These are the activations of a small neural network, seen along a few directions. Each row is one input.
In each table, some parts of the input vary, and every possible input appears once, in random order.
Descriptions start from the smaller parts, as in this example, which fits no table here: one of 6 places along a line, together with either a single point or one of 9 places around a ring or (one of 3 separate values, together with one of 8 places around a ring).
Shared parts are said once, and a part with two or three values counts as separate values.
In the rows, 128 means zero.

Other details of the inputs vary at random and push rows far along two fixed directions, the same in every table; ignore that.

Table:
r1: [161 196 115 104 114 160 131 106 174 141  70 116  90 133]
r2: [185 201 131 108  96 128 139 102 142 110  71 118 117 126]
r3: [179 197 124 144  95 121 141 115 150  93  92  93 107 101]
r4: [102  54 139 124 127  88 134 143  92 135 183 182 157 139]
r5: [ 72  55 130 126 148 126 109 151  96 157 160 167 157 157]
r6: [155 191 127  97 120 173 135 105 167 127  71 102  97 128]
r7: [161 199 116 109 114 156 123 107 162 140  60 112  98 137]
r8: [109 122 113 181  40 116 110 167 180 156 115 171  83 153]
r9: [110  66 130 162 123  78 128 153  90 117 190 152 159 120]
r10: [132 133 132  93 212 148 116 104  86 130 124  87 160 127]
r11: [120 130 142  83 214 163 120  98  76 118 121  81 167 124]
r12: [180 193 125 139  92 124 151 114 166  95 101  99  97  99]
r13: [ 96  59 136 163 123  94 143 154 107 109 202 147 149 113]
r14: [125 129 133  72 214 167 129  98  98 134 126  96 159 128]
r15: [ 84  55 128 142 147 118 116 153 111 154 180 160 142 138]
r16: [161 194 125 117 114 156 134 105 172 120  76 101  95 122]
r17: [122 137 141  83 210 161 133  98 100 122 127  86 154 119]
r18: [147 122 114 175  30  73 143 161 168 125 148 181  96 124]
r19: [186 194 123 135  97 120 151 111 161  97 105  99 103 100]
r20: [108 126 121 177  35 112 116 162 177 145 107 176  87 152]
r21: [124 136 141  76 211 170 131  92  94 120 128  84 154 120]
r22: [ 83  58 125 145 145 121 116 151 114 152 183 153 139 138]
r23: [ 84  59 129 146 148 115 106 154  97 152 168 155 151 140]
r24: [133 133 131  83 220 154 125  99  96 131 136  86 153 122]
r25: [127 129 138  81 209 164 120  99  82 120 114  82 164 124]
r26: [ 96 126 125 165  39 120 115 162 176 150 103 177  88 155]
r27: [120  67 126 154 128  69 130 151  83 121 192 156 165 119]
r28: [123 125 125 199  22  90 138 170 170 112 132 166  94 127]
Description of these inputs: one of 2 separate values, together with either a single point or one of 4 places along a line or one of 9 places around a ring.
Q: Changing only the choice among 2 separate values turns r12 into r3. The same change can be made to r18. Which row results?
A: r27
Q: Which other rows does r20 become when the choice among 2 separate values takes its other values? List them by row number.
A: r16

Table:
r29: [155 151 126 127 138 135 144 115 144 111 129 102 121 105]
r30: [ 82  31 135 118 203 130 126 138  75 136 203 130 175 125]
r31: [153 169 135 105 136 132 135 105 127 112 102 110 131 120]
r32: [ 92  99 125 184  39  99 122 174 168 137 135 180  96 142]
r33: [147 156 120 121 134 150 126 118 139 126 107 103 113 123]
r34: [142 160 129 110 143 142 117 109 125 137  89 116 132 136]
r35: [152 160 126 145 119 125 130 120 133 112 112 104 124 115]
r36: [163 173 122 107 139 132 132 106 130 123 103 111 123 119]
r37: [146 166 124  98 151 146 124 106 131 137  96 116 120 135]
r38: [162 168 123 113 142 127 125 110 123 125 105 108 134 122]
r39: [151 163 132 111 133 129 135 110 126 112  98 110 132 121]
r40: [103 103 125 171  38  94 124 171 156 144 131 197 104 151]
r41: [161 169 130 105 141 138 138 106 138 122 110 108 124 112]
r42: [ 78  98 123 169  53 117 122 168 178 155 141 185  85 155]
r43: [ 79  98 126 173  47 115 115 172 175 152 130 189  89 157]
r44: [ 93 101 128 182  43 101 122 169 169 138 139 181  93 144]
r45: [ 74  44 147 100 210 120 114 126  57 141 185 142 184 142]
r46: [148 159 123 132 138 132 123 120 134 124 113 100 125 118]
r47: [147 158 129 129 132 131 144 114 137 107 130  98 119 108]
r48: [ 94  91 121 152  55 113 124 163 175 163 136 206  93 160]
r49: [143 157 127 138 130 131 123 119 133 121 108 103 127 118]
r50: [120 103 116 174  34  80 129 167 159 140 145 199  96 146]
r51: [138 152 126 124 132 153 128 121 132 117 104 100 125 122]
r52: [170 166 129 114 133 129 144 108 133 113 118 108 126 107]
r53: [137 154 132 120 129 152 130 117 137 116 106 103 119 124]
r54: [142 146 130 139 124 125 136 124 130 105 120 104 127 112]
r55: [ 78  49 137 135 190 113 120 142  65 125 194 128 182 124]
r56: [171 165 122 120 133 118 132 112 120 116 112 107 134 118]
r57: [143 154 126 131 130 147 122 120 131 125 100 102 125 124]
r58: [ 74  42 139 124 204 113 128 136  67 127 213 125 179 119]
r59: [135 158 122 127 142 146 117 122 141 137 103 106 118 132]
r60: [139 164 131 102 145 150 125 110 127 129  89 114 131 135]
r61: [153 162 128 100 138 151 131 108 118 118  92 106 135 127]
r62: [ 95  45 141 123 180  94 128 137  55 117 193 141 188 124]
r63: [146 153 127 124 141 143 139 115 149 119 123 102 118 111]
r64: [131 142 129 126 128 148 127 124 132 119 107 106 123 123]
r65: [139 169 132  91 149 151 134 100 137 131 101 111 119 133]
r66: [145 159 130  92 158 152 128 106 133 136 105 113 124 127]
r67: [ 88 101 115 176  46 113 112 173 180 162 130 191  80 158]
r68: [ 96  50 132 138 186 103 124 140  69 125 204 129 173 119]
r69: [111  96 120 161  44  97 134 163 173 148 144 200  97 146]
r70: [161 165 122 101 137 147 129 108 128 128  97 111 121 127]
r71: [147 155 131 138 127 130 135 124 130 106 118 100 127 111]
r72: [111  96 120 158  37 111 125 167 170 154 134 198  91 152]
r73: [ 92  42 135 112 196 115 111 133  47 139 181 137 194 134]
r74: [137 155 128 115 138 155 137 113 139 119 116  97 115 120]
r75: [161 160 120 105 137 141 124 112 123 130  98 108 129 131]
r76: [164 169 128 119 123 124 140 111 123 104 105 110 135 116]
r77: [103 105 124 160  42  93 134 160 166 143 144 195  97 149]
r78: [121  97 120 168  39  90 140 164 170 138 151 198  98 140]
r79: [146 155 134 133 127 129 137 118 132 105 121 102 125 112]
r80: [157 158 122 137 132 124 129 120 131 114 120  98 126 114]
r81: [126 159 128 128 132 152 123 123 143 127  97 109 117 132]
r82: [147 161 123 107 144 141 118 112 130 141  95 115 125 139]
r83: [146 158 123 125 143 135 129 116 135 121 117 101 119 114]
r84: [ 82  37 139  95 207 121 126 127  51 134 203 137 187 131]
r85: [145 155 129 123 143 141 135 117 141 120 123  99 120 109]
r86: [109 107 120 177  33  89 118 167 158 149 126 198 103 153]
r87: [160 152 126  88 154 157 140 102 131 124 109 108 130 120]
r88: [113 103 127 172  28  83 132 167 161 131 140 199 100 145]
r89: [155 157 128 132 131 133 140 117 141 112 127 100 118 106]
r90: [119 147 131 126 135 148 123 124 140 128 101 112 119 130]
r91: [ 73  52 135 133 193 124 108 140  73 145 176 131 174 137]
r92: [132 154 133 105 140 144 124 113 128 130  92 122 128 136]
r93: [167 167 127 127 124 120 134 110 120 113 103 110 135 117]
r94: [151 161 133  97 135 148 131 106 124 117  96 112 128 128]
r95: [ 69  36 136 118 207 131 121 138  82 145 199 136 171 132]
r96: [ 80  30 140 108 194 116 119 138  48 133 188 143 191 136]
r97: [ 86  42 129 131 187 119 112 146  68 141 190 128 175 132]
r98: [164 168 131 105 140 126 149 101 125 105 121 103 130 111]
r99: [146 153 126 121 133 156 133 118 146 125 112 102 113 118]
r100: [133 156 128 120 143 157 128 118 151 134 109 105 111 124]
Q: Changing only one part turns r45 into r88. The same change can be made to r66. Which row results?
A: r52
Q: Changing only one part turns r74 into r47. The same change can be made to r73. Which row results?
A: r93
Q: Describe the family of inputs behind these rows.
A: one of 2 separate values, together with one of 4 places along a line, together with one of 9 places around a ring
Q: Which other rows does r89 become when the choice among 2 separate values takes its other values? List them by row number.
A: r52
Q: Which other rows does r56 become when the choice among 2 separate values takes its other values? List them by row number.
A: r80

Table:
r101: [123 103 133 122 129 110 137 133 109 121 153 144 144 126]
r102: [133 151 122 173  61 119 123 150 173 129 108 136  93 128]
r103: [107 109 129 117 176 147 109 128 104 145 128 112 147 138]
r104: [114 132 118 189  16 113 133 169 203 135 119 174  67 135]
r105: [160 193 115 122  60 136 125 124 183 149  62 153  79 150]
r106: [ 99  83 118 143  72 101 109 163 137 167 132 202 119 165]
r107: [ 78  60 143  99 227 148 121 123  72 138 180 114 175 127]
r108: [110 103 135 128 166 137 135 129 108 116 159 108 144 113]
r109: [176 211 125 119 153 157 131  95 139 102  76  58 118 104]
r110: [111  99 127 158 116 117 131 148 136 126 161 135 122 120]
r111: [186 205 117 102 167 165 151  86 164 115 106  61 105  95]
r112: [128 102 134 130 129 106 137 132 111 119 156 145 144 125]
r113: [ 91  91 133 119 173 143 118 131 115 143 150 125 142 136]
r114: [101  80 135 138  85 106 132 147 119 130 154 175 132 140]
r115: [102  95 133 143 156 127 116 135  98 124 147 117 152 126]
r116: [149 130 133 111 171 116 129 110  82 111 136 102 161 115]
r117: [132 137 136 112 208 145 124 104  81 110 131  67 168 109]
r118: [141 155 123 154  52 105 125 143 154 128  94 161 103 141]
r119: [152 163 126 131  94 121 125 123 135 120  90 130 122 134]
r120: [ 89  91 138 120 159 149 125 133 117 135 152 129 135 136]
r121: [119  79 115 149  81  89 139 155 150 149 180 192 113 136]
r122: [110 101 125 164 114 111 123 149 131 128 156 136 123 122]
r123: [129 121 133  82 186 142 123 104  91 135 128 118 153 134]
r124: [112 119 137 124 163 142 135 123 117 113 146 106 142 114]
r125: [154 163 132 105 130 134 142 107 127 108 107 113 128 120]
r126: [172 172 123 123 111 119 140 114 140 114 109 115 118 117]
r127: [113  86 125 163  66  85 131 162 138 133 161 186 119 138]
r128: [128 111 127 140 112  98 123 139 110 125 136 148 143 133]
r129: [149 145 122 147  78 101 133 133 146 122 117 148 111 124]
r130: [178 208 129  69 159 167 140  80 138 118  66  86 123 121]
r131: [113 116 130  97 210 157 112 110  93 140 133  91 159 130]
r132: [115 102 126 157 122 115 129 146 134 126 158 129 126 120]
r133: [ 69  50 126 129 174 128 108 149  98 159 175 148 153 145]
r134: [143 181 129 134  88 155 137 123 172 113  86 104  88 119]
r135: [176 201 126  89 140 156 120  93 131 128  62 100 122 133]
r136: [143 159 131 104 102 140 137 117 154 131  93 140 114 140]
Q: Changing only one part turns r109 into r128. The same change can be made to r131. Which row results?
A: r106
Q: Describe the family of inputs behind these rows.
A: one of 2 separate values, together with either a single point or one of 6 places along a line or one of 11 places along a line
Q: Which other rows does r103 become when the choice among 2 separate values takes its other values? List them by row number.
A: r135
